A small network was shown many inputs. Here are its activations along a few directions, one row for each input.
In each table, some parts of the input vary, and every possible input appears once, in random order.
Descriptions start from the smaller parts, as in this example, which fits no table here: one of 4 places along a line, together with either a single point or one of 11 places around a ring or (one of 2 separate values, together with one of 8 places around a ring).
Shared parts are said once, and a part with two or three values counts as separate values.

Other details of the inputs vary at random and push rows far along two fixed directions, the same in every table; ignore that.
These rows show it; all are for the same input, with only those details redrawn:
  4  13  -9   5  -1   4   5  -8 -10   7  -6   8   6  -2
-22 -19   7 -19  -2  11 -22  12   7 -16  -4   8   4  21
-17 -28   7  21  37  67  13 -84  17 -50  -7 -95 -23 -33

A family of inputs:
R1:   4  13  -9   5  -1   4   5  -8 -10   7  -6   8   6  -2
R2: -13 -22   2 -23   3   5 -17  18  12 -25  -2   9   8  17
R3:   5   9  -7   9  -3 -13   1   5  -5  13   5  -7   0 -15
R4:  10   7  -3  -2  -3  -9  12   7  -9  15   6  -6 -12 -11
R5:   8   2  -3   7   0 -14   8   3 -10  15   9  -4  -7 -10
R6:  2 14  1 13  1 -1  2 -4 -7  9 -3  7  4 -7
R7:  19   7   3   3  -8  -6  15   2   0  11   1  -1 -11  -3
R8: -17 -24  -3 -24  -2  10 -24  23   4 -13   3   1   5  13
R9:   8   8  -7   9   3   1   1   6 -11  10   6   2   3 -16
R10: -23 -19  21 -22  -5  -3 -15  15  10  -9  -1   0 -14  21
R11: -12 -26  13  -8  -9  -3 -23  18  20 -15   2   0   2  18
R12:   9  11  -3  10   6  -7   7   1  -3   0   0   8   7 -12
R13: 17  9  0 16 -3  1  3  1 -1  6  2  5  6 -6
R14:   8  12  -5   8   2 -17   9   0   2   1  -2   1   3 -10
R15:  -7 -25   5 -17  -7  13 -21  17  13 -19   0   5   8  22
R16:   9   5   1   8   4 -22  15  -1  -3   3   4   2  -4  -8
R17:   1  12  -3  10  -4 -13   4  -9  -4  11  -5   1   1  -3
R18:  17   2   1  12  -4 -11  11  -2  -2  11   5   0  -4   0
R19: -15 -21  17 -25   1  -6  -9  24  15 -20   1   1 -11  14
R20:  7 14 -1 -5  5  0 11 -9 12 23 15  5  5 -4
R21:   1   8   4  10  -3 -16  11  -6  -7  15   0   0  -7  -1
What is each input in this table made of?
> either a single point or (one of 4 separate values, together with one of 5 places along a line)
Which other rows does R21 become when the choice among 4 separate values takes its other values? List them by row number.
> R5, R16, R18
Which other rows does R7 become when the place on the line of 5 takes its other values? List them by row number.
> R11, R13, R15, R18

A family of inputs:
R22:  20  26  -7 -31 -20 -45  19  35 -11  49  11  51   0  21
R23:  56  62 -14  65  18 -23  55 -49 -14  29   0 -11   5 -58
R24:  -4   5   7 -22 -25 -65 -29  88 -14   7  -6  82  13  36
R25:  24 -25  11  39  33  52  34 -68  28 -43   8 -86 -22 -42
R26: -71 -67  31 -56   2  -1 -52  51  22 -49   1 -13 -17  31
R27:  -25  -15   20   30   23   37   25  -81   -7  -12   -9 -105  -54  -40
R28:  18  -5   0 -40 -31 -36 -23  94  -5  27  22  77  17  36
R29:  34  58 -22  31 -10 -55  43  -3 -34  32 -12  28   0 -28
R30:  43  58  -6   7 -27 -34  46  -2 -29  79   5  32 -15  -1
R31:  -1  30   6 -15 -31 -39   1  36 -19  74  13  45 -10  20
R32:  36  58 -28  31  12 -16  63 -53 -29  63  13 -26 -16 -54
R33:   7 -21  11  -8  29  38  17 -30  20 -29  13 -61 -26 -26
R34:  -6 -20  36  13   8  28  23 -57  30 -14  -4 -58 -38   5
R35:  22  53 -24  17  -6 -51  40  -3 -47  58  -5  19  -6 -28
R36:  26  20   0  18 -21 -52  -8  52  -6  28  10  67  29  10
R37:  27  30  -2 -12 -21 -48  20  38   6  29   2  60  11  18
R38: -35 -37  32  -9  12  -1 -19  -5  42 -44   3 -24  -6  12
R39: -83 -46  -7 -52   4  74 -83  16  -4 -59 -32  23  37  54
R40:  -21    8  -30   37   35   98    3 -110  -18  -62  -45  -55   19  -23
R41: -19 -52   4 -18   5  27 -38  20  26 -23  25 -43  -6  -2
R42:   2 -24  -1  25  35  52  17 -53   9 -20  24 -91 -25 -55
R43:   2 -53  15  -7   1  23 -23  12  45 -45   9 -31   0  15
R44:   -2    7  -25   25   35  114   14 -113    8  -51  -34  -47   24  -17
R45:  42  60 -13  58  11 -35  63 -66 -14  41  -3 -13  -3 -43
R46:  36  55 -26  25   0 -40  33  14 -47  46  -2  21   1 -43
R47:   0  51 -34   6 -16  14 -26   1 -25  17 -31  97  74  33
R48:  -6   6   1 -44 -20 -45 -32  93  -6  38  22  75  14  27
R49:  21  78 -66  11  -4  39   8 -30 -52  53 -18  59  53 -13
R50: -20 -18   6  -7  26  29  12 -36  18 -16  17 -67 -27 -32
R51:  50  46 -24  48 -11 -43  33   8 -41  30  -4  28   8 -32
R52: -70 -68  55 -35 -16  -7 -53  30  25 -43 -11  -7 -33  62
R53:  10 -21  19  10  29  30  19 -37  34 -39   3 -53 -19 -18
R54:   1   3  14 -41 -31 -61 -10  69  13  29   3  86  12  61
R55:   13  -27   -6   51   25   35   15  -64    8  -53   -6 -100  -21  -49
R56: -58 -46  -5 -69   1  88 -70   9  18 -55 -19  31  37  64
R57:  49  48 -34  58  10 -10  51 -29 -50  36   2 -27  -5 -72
R58: -66 -65  64 -29 -12  -4 -56  23  48 -34   0  -2 -18  65
R59: -49 -81  17 -37  -6  10 -70  63  21 -51   7 -22  -2  28
R60:  73  45 -38  20 -18 -22  34  13 -22  51  15  18  13 -29
R61: -18   2   9 -30 -31 -77 -22  72 -13  19  -9  81   6  51
R62: -47 -66  34 -72  -1  13 -39  45  45 -46  15  -7 -16  44
R63: -13 -51  19   9   4  10 -38   7  41 -45   9 -32   9   9
The inputs of R60 and R63 match in every part but one. If R62 is changed in the same way as R60 into R63, which row does it become?
> R38
What is each input in this table made of?
> one of 6 places around a ring, together with either a single point or one of 6 places along a line
Which other rows does R45 become when the place on the ring of 6 takes its other values? List them by row number.
> R22, R32, R35, R54, R61
Which other rows agree with R29 in the place on the ring of 6? List them by row number.
> R24, R40, R51, R52, R55, R61
